A small network was shown many inputs. Here are its activations along a few directions, one row for each input.
In each table, some parts of the input vary, and every possible input appears once, in random order.
Descriptions start from the smaller parts, as in this example, which fits no table here: one of 5 places around a ring, together with either a single point or one of 9 places along a line or (one of 3 separate values, together with one of 6 places along a line).
Shared parts are said once, and a part with two or three values counts as separate values.
(in the rows, 128 means zero)

Other details of the inputs shift rows strongly along two fixed directions, in all tables alike. That doesn't count.

Table:
r1: [155 155 144 150 127 163 124 101 145  93 126 132 135 132 140]
r2: [107  92 112  88 127  79 109 142 100 183 139  93 107 128 109]
r3: [164 185 146 173  80 164 135 114 162  87 131 186 166 115 140]
r4: [150  89  96  59 147 101 108 132 101 139 140  63 104 102 133]
r5: [ 91 118 154 169 119 157 120 122 142 104 107 151 122 156  97]
r6: [181 177 138 105 110 114 146 133 137 138 150 143 177 113 160]
r7: [134 132 125 110 136 120 133 127 124 116 120 126 129 133 135]
r8: [163 153 130 117  90 128 103 119 132 110 156 129 148 105 135]
r9: [ 88  92 123 126 129 121 118 134 104 136 126 113 114 148 105]
r10: [127 152 110 136 120 117 129 139 121 115 133 137 135 123 128]
r11: [154 158 143 134 132 157 143 105 151 131 136 139 154 139 146]
r12: [ 63 115 150 202 141 185 142 116 156  76  65 177  97 179  91]
r13: [146 133 128 100 125 107 138 123 133 160 133 133 126 135 141]
r14: [151 167 132 114 103 110 117 127 125 124 142 127 162 117 135]
r15: [161 173 146 157 109 158 129 106 152  84 132 160 141 135 148]
r16: [142 105 118 111 122 134 118 119 124 102 131 125 106 127 133]
r17: [ 87 130 151 186 116 165 152 112 158 131  96 184 110 171 103]
r18: [ 73  76  87  86 154  70 132 174  83 166 121  86 104 127 101]
r19: [171 150 105  67 124  83 141 141 106 160 162 108 164 109 163]
r20: [152 162 167 161 129 174 144 105 167 110 117 159 156 141 136]
r21: [ 30  14 105 152 200 130 109 184  85 161 135  71  34  95 108]
r22: [ 74 108 119 153 136 133 147 139 122 131 104 140 116 159 103]
r23: [126 104 119  87 154 107 128 121 123 174 127  94 107 135 124]
r24: [109  90  93  85 134  81  92 149  73 133 148  72 106 115 114]
r25: [ 90 106 162 186 159 199 136  97 159  75  70 155  94 176 102]
r26: [239 194 125 116 103  71 136 146 144 190 183 125 215  13 198]
Each input here is: either one of 2 separate values or (one of 4 places along a line, together with one of 6 places along a line).
Q: Change only the place on the line of 4 in r11. List by row number the other rows that result.
A: r9, r19, r22

Table:
r27: [118 124 133 147 127 132 131 133 132 133 127 141 122 123 127]
r28: [151 143 131 115 120 127 125 116 130 107 127 130 141 135 134]
r29: [114 111 130 140 132 130 131 133 130 141 126 132 122 124 124]
r30: [119 125 133 144 130 141 121 132 129 118 129 125 127 121 124]
r31: [166 170 135 125 123 137 141 124 141 124 139 138 158 115 154]
r32: [132 141 131 124 115 129 133 121 131 128 130 138 137 144 125]
r33: [105 116 123 148 133 128 129 139 124 129 123 133 118 125 121]
r34: [ 36  44 122 158 167 140 119 145 107 124  92 113  62 158  81]
r35: [130 122 130 138 128 136 123 127 131 120 131 131 118 118 130]
r36: [146 145 132 116 114 134 123 113 130 116 136 130 137 142 133]
r37: [120 126 137 148 133 134 132 128 137 144 126 135 125 126 128]
r38: [137 158 132 131 126 125 148 133 137 142 132 142 152 124 142]
r39: [133 116 133 134 133 138 126 127 135 126 129 125 123 118 132]
r40: [132 135 128 122 123 121 133 126 129 122 120 134 136 140 124]
r41: [120 119 123 143 132 134 123 133 126 114 127 128 117 120 125]
r42: [137 129 138 143 133 141 125 119 139 128 131 129 125 121 134]
r43: [151 152 134 115 115 136 124 113 137 116 132 133 141 135 135]
r44: [133 138 127 124 118 125 132 122 131 127 121 135 136 135 125]
r45: [149 103  74  21 139  43 110 155  69 171 156  50 128  96 137]
r46: [132 143 132 123 119 129 132 122 135 130 125 137 135 139 124]
Q: Describe the family of inputs behind these rows.
A: one of 2 separate values, together with either a single point or one of 4 places along a line or one of 5 places along a line
Q: The inputs of r46 and r43 match in every part but the choice among 2 separate values. If r33 is changed in the same way as r46 into r43, which row does it become?
A: r41
Q: Change only the place on the line of 4 in r36. List by row number the other rows that result.
A: r28, r43, r45
Q: Change only the place on the line of 5 in r29. List by row number the other rows that result.
A: r27, r33, r34, r37
Q: Change only the place on the line of 5 in r39. List by row number the other rows that result.
A: r30, r35, r41, r42
